Each row below holds a small network's activations on one input, seen along a few directions.
Each table varies a few parts of the input and shows all the possible inputs, shuffled.
Descriptions start from the smaller parts, as in this example, which fits no table here: one of 6 places along a line, together with either a single point or one of 9 places along a line or (one of 3 separate values, together with one of 5 places around a ring).
Shared parts are said once, and a part with two or three values counts as separate values.

Other details of the inputs shift rows strongly along three fixed directions, in all tables alike. That doesn't count.

Rows:
r1: [-15 -41  -2 -50 -29  14  41 -21   2  26  80 -17  17]
r2: [ 42 -56   0 -16 -39  33 -81 -62  75  49   7  48 -41]
r3: [-46  27  -8  -3  11 -20  37  40 -46 -36  33 -46  38]
r4: [ -2  -9 -24 -90 -47  -1  47 -54 -27  17  84 -15  16]
r5: [-28  67 -38 -45   0 -27  50  -1 -93 -41  38 -30  47]
r6: [ -1  58 -22  28  33 -12 -12  -6 -36 -39 -49  21  14]
r7: [ 45   7 -54 -24 -14  21  18   4 -58  16   7  40  18]
r8: [ 34  36 -58  23  17  -4  24  36 -89  -2 -18  35  26]
r9: [ 47 -56   6  23 -26  78 -83 -49  71  73 -20  80 -21]
r10: [ 32  40 -22  77  31  -4 -44 -12 -30  26 -50  62   2]
r11: [  2  79 -32  65  28  43 -12  28 -88  -6 -49  54  52]
r12: [-47  56  -8  25  44 -28  62  47 -70 -52   5 -35  49]
r13: [-35  59  -8 -48   0 -35  52   6 -60 -52   1 -50  20]
r14: [-16  33 -10  74  34   3 -38  53 -42 -25 -34  10  26]
r15: [-42 -42  67   4  -1 -47  18  50  48 -18  10 -80 -35]
r16: [ 44 -58  13  -1 -23  17 -47 -70  83  68   4  46 -48]
r17: [ 15  41 -12  74  12 -14 -97  33 -22 -24 -65  31  -5]
r18: [-36   0  17 -44   6   1  56  -4   5 -26  18 -43  14]
r19: [ -5  67 -47  21  40 -26  23 -10 -76 -17   8  20  41]
r20: [ -9 -55   4 -80 -52  30  36 -37  20  31  89 -18  10]
r21: [ -1  76 -23  16  17  -3  -1   2 -65 -31 -48  14  23]
r22: [ 53 -70  -8  -8 -21  70 -34  -5  52  45 -12  58 -17]
r23: [ 18  31  16  59 -10  -9 -70  32 -12  -2 -70  13 -29]
r24: [-27  13  14 -43   0 -42  24 -11  11 -45  12 -53 -11]
r25: [ 11 -35  -2  -5 -17  45 -49 -24  49  21   8  33  -2]
r26: [ -6 -45  22 -94 -70 -24  65 -49  23  47  98 -50 -28]
r27: [ 35 -22  27  27 -33  18 -84 -20  61  33 -52  33 -57]
r28: [ 36 -18 -40 -58 -42  38  -3 -81 -14  66  58  55  12]
r29: [ 35 -50   5  35  21  31 -13  32  45  17 -35  32 -19]
r30: [ 19  77 -56  12  33  17  40 -54 -72  19  -9  67  44]
r31: [ 11 -68  36 -79 -51 -33  32  32  55 -21  14 -76 -60]
r32: [-23  17  -2 -56   3 -40  71 -33 -13 -10  40 -37   6]
r33: [-37 -24  28 -14   5 -27  35  23  20 -18  42 -57  -1]
r34: [ 36  22 -78 -10  12  26   7 -86 -40  54  54  89  46]
r35: [-29 -13  53  -1   4  -8  10  24  43 -30 -26 -54 -22]
r36: [-15 -45  78  62   4 -32 -48  63  73  -4 -45 -49 -56]
r37: [  3  48 -44 -14  27  -7  42 -48 -49  -5  15  31  37]
r38: [-26 -15  40  -3  -7   0 -17  35  31 -25 -25 -39 -16]
r39: [-15  58 -30  46  30  19  22  26 -85  -7 -13  19  53]
r40: [-36 -21  52  29  20 -32  -8  47  50 -41 -28 -55 -25]
r41: [-12  11 -13  23  11  17   5  16 -37   7   7  12  28]
r42: [-21  33  44  11   5 -48   3  30  14 -48 -57 -54 -37]
r43: [  0 -47  32  -7 -20   1   8  87  18 -24 -13 -52 -26]
r44: [-26 -49  54 -44 -48  -7  18  22  40   3  38 -70 -26]
r45: [-30  10   5 -45  22 -12 103  67 -30 -70  -3 -71  21]
r46: [ 43 -73  -7   8  -2  38   4  12  36  52  15  40 -13]
r47: [ -2  19  -6 -17  24 -49  70  47 -30 -46 -16 -45  -6]
r48: [  4  -5 -47 -30   6  37  39 -54 -20  40  77  44  52]
r49: [ 46 -34 -23  27 -20  20 -85 -47  28  65  11  68 -20]
r50: [ -4 -81  70  11 -43   2 -74  33  95  19 -14 -37 -64]
r51: [ 13  71 -21  71  48  -4 -53   5 -37 -27 -95  51  10]
r52: [ 15  -5 -12  59  34  30 -54 -11  32  15 -27  59  10]
r53: [ -6 -74  70  18 -27   5 -80  30 108  -6 -36 -33 -64]
r54: [ -4 -15 -20 -78 -11 -13  55 -74  13  18  79  -9   9]
r55: [-10  22  -9  29  31  19 -22   7   4 -29 -27  19  23]
r56: [-17 -14  26 -11   1 -57  -8   0  50 -25   6 -47 -35]
r57: [-15   5  -9 -77 -26  42  76 -42 -19  15  58  -4  35]
r58: [ -9  39 -16  25  39  20  34  -6 -35  -4 -14  24  40]
r59: [ 14  23  10  77  30  42 -54  12  14   3 -83  53  -3]
r60: [-27  38 -13 -17   0 -48  38  14 -62 -31  26 -41  18]
r61: [-22 -21  -5 -83 -12  25  74 -52  11   0  70 -17  29]
r62: [-35  -8  48  24  21 -20 -24  48  47 -57 -42 -55 -22]
r63: [ 29  -3 -27  34  -7   1 -68 -23   1  32   0  49  -4]
r64: [-17  14   8 -68 -15 -24  64 -39  -4 -13  29 -44  -2]
r65: [-26 -19  13 -35 -19   5   9  16   5 -13  40 -39   9]
r66: [-18  -9  46  26   2 -73 -20  39  28 -19 -24 -56 -47]
r67: [  1 -70  25 -21 -24  -2  34  62  23   4  27 -49 -23]
r68: [-10  28 -15  30  42  19  17  -3 -22  -4 -17  29  33]
r69: [-54  73   1  22  42 -18  16  69 -61 -89 -44 -47  40]
r70: [ 22  -1  17 104  10  33 -86  36  13  34 -68  53 -17]
r71: [ 23   4 -52 -60 -23  34   2 -84 -10  30  52  51  26]
r72: [-14  14  40  14 -21 -48 -30  46  -3 -30 -36 -58 -35]
r73: [-25 -57  60 -10 -37 -21 -42  47  71 -20  14 -69 -40]
r74: [-24   2  15 -19  -3 -62  33   4  -4 -20  29 -52 -13]
r75: [ 51  -1 -58 -15 -21  47  -9 -91 -32  89  46  92  25]
r76: [ 34 -19 -54 -77 -11  -1 102 -35 -42  36  80  16  25]
r77: [-10  92 -45  97  89  18 -18  31 -78 -42 -71  57  63]
r78: [-14  -2  41  38  -7 -63 -45  52  12 -19 -37 -49 -45]
r79: [-30  12  40  16  19 -17  36  33  14 -24 -21 -43  -9]
r80: [ 31 -13 -27 -38 -25  20  33 -84   0  76  60  49   3]
r81: [ 48 -17 -13  13  10   8 -21  14  20  -3 -54  32 -28]
r82: [ 39 -44  -4 -16 -36  31 -64 -60  54  42   1  48 -32]
r83: [ 15  36 -22  36  25  -2 -52 -18  -1 -19 -45  40   2]
r84: [ 32 -35   4  42  -2  49 -34 -30  40  74  -1  68 -10]
Each input here is: one of 2 separate values, together with one of 6 places around a ring, together with either a single point or one of 6 places along a line.
Changing only the choice among 2 separate values turns r33 into r19. The same change can be made to r68. Which row results?
Answer: r32
Changing only the choice among 2 separate values turns r14 into r49. The same change can be made to r52. Which row results?
Answer: r56
Change only the place on the line of 6 in r82. List by row number the other rows that result.
Answer: r2, r13, r21, r27, r71
Which other rows agree with r38 in the choice among 2 separate values and the place on the ring of 6? List them by row number.
Answer: r9, r22, r25, r53, r57, r69
Change only the place on the ring of 6 in r42. List by row number the other rows that result.
Answer: r23, r26, r27, r30, r80
Change only the choice among 2 separate values in r23. List by row number the other rows that result.
Answer: r11
Change only the choice among 2 separate values in r34. List by row number the other rows that result.
Answer: r48

Rows:
r85: [-49 -29  75  -4 -28 -49 -12  32  55 -24  12 -91 -41]
r86: [-43  47  10  36  25 -59 -26  37 -26 -61 -17 -42   4]
r87: [  7 -27  19   4 -11   1 -61 -45  72  19   2  12 -28]
r88: [ -5   8 -39 -72  -7  13  36 -96  -4  17  81  23  33]
r89: [ 19 -64  20 -83 -50 -16  28 -45  57  28  43 -29 -49]
r90: [ 22 -23 -27  11  -1 102 -53 -30  22  29 -11  83  30]
r91: [ -3 -43  35 -44 -36 -77   5  24  39 -17  29 -80 -59]
r92: [  2  49 -45  13  10   4   8 -13 -84  15  15  36  46]
r93: [-16 -45  33 -72 -42  19  27 -66  68  36  65 -22 -18]
r94: [-13  11   7 -53 -25 -25  74  12 -39   0  35 -48  -1]
r95: [-42  20   1   5   7  25   8  59 -40 -48  -5 -32  41]
r96: [ 24 -61  -1 -93 -50 -25  23 -59  64  26  62 -21 -46]
r97: [  9  49 -51  25  15 -17 -15  -6 -71  -1  12  35  33]
r98: [  23  -15   20   75   13   24 -121  -27   66   29  -66   60  -32]
r99: [-42   7  13  45  48  -7  39  58 -19 -29   4 -30  30]
r100: [  2 -33  -9 -24  26  36  73 -25  23  20  35  15  22]
r101: [-14 -19   2 -17  18 -18  93  53 -24 -10  33 -49  12]
r102: [  3  67 -41 -19  26  37  56 -51 -59   4  -2  49  52]
r103: [ 14 -11 -28  57  35  34   9  23 -26  33   8  49  34]
r104: [-16  58 -45 -10   9  42  36 -50 -71  27  40  50  67]
r105: [-47  26  21 -37  -1 -18  50 -16  -6 -34  24 -53  15]
r106: [-29  36  18  25   0 -32  14  47 -45 -22 -10 -38   5]
r107: [ 13  50 -14  60  42   7 -53  -8 -18 -19 -85  50   5]
r108: [ -4  39   5  28  10 -67  -8  63 -38 -44 -40 -44 -16]
r109: [ 22 -21  -4  18 -25 -13 -52 -15  11  38  15  25 -16]
r110: [  9 -42  39  57  32 -15  -2  76  53 -14 -59 -21 -41]
r111: [-19  51   4   6  28 -46  11  14 -14 -58 -41 -32   0]
r112: [ 68 -15 -30  22 -10  48 -44 -53  15  57 -33  94 -16]
r113: [  59  -51    2   62  -15   60 -107   55   36   26  -67   55  -34]
r114: [-26 -34  53  67  44  -3 -19  56  65 -21 -41 -25 -19]
r115: [ 17 -69  39 -49 -57 -22   9 -10  53  37  39 -42 -57]
r116: [-17  38  -8 -39   7  -3  61 -31 -29 -22   7 -13  23]
r117: [ -6  22 -10 -17   5  17  34  68 -43 -57 -36 -26  20]
r118: [ -5 -23  62  75 -17 -42 -81  67  40  -8 -54 -38 -57]
r119: [  2  41 -47 -19  23  68  32   3 -59 -30 -20  43  67]
r120: [  61  -29    0   66  -10   11 -107    2   29   52  -61   65  -46]
r121: [  6 -56  17 -86 -34 -23  17 -67  76  12  58 -28 -41]
r122: [ 26 -11 -37   1 -11  56 -41 -90  -1  72  38  88  26]
r123: [ -5  48   1  20  20 -63   4  50 -27 -59 -59 -38 -17]
r124: [ -7  -6 -21 -34 -18   4   5 -56   0  28  67   8  22]
r125: [ -6  35  10  -4   3 -24  39  27 -27 -26 -35 -28 -12]
r126: [  4  24 -49   0   2  54  12  30 -78  -4  14  31  62]
Changing only one part turns r90 into r126. The same change can be made to r98. Which row results?
Answer: r92
Changing only one part turns r118 into r105. The same change can be made to r106. Which row results?
Answer: r93
What do these inputs look like to the network?
Answer: one of 6 places around a ring, together with either one of 2 separate values or one of 5 places along a line
Change only the place on the ring of 6 in r111. List by row number the other rows that result.
Answer: r87, r108, r109, r123, r124
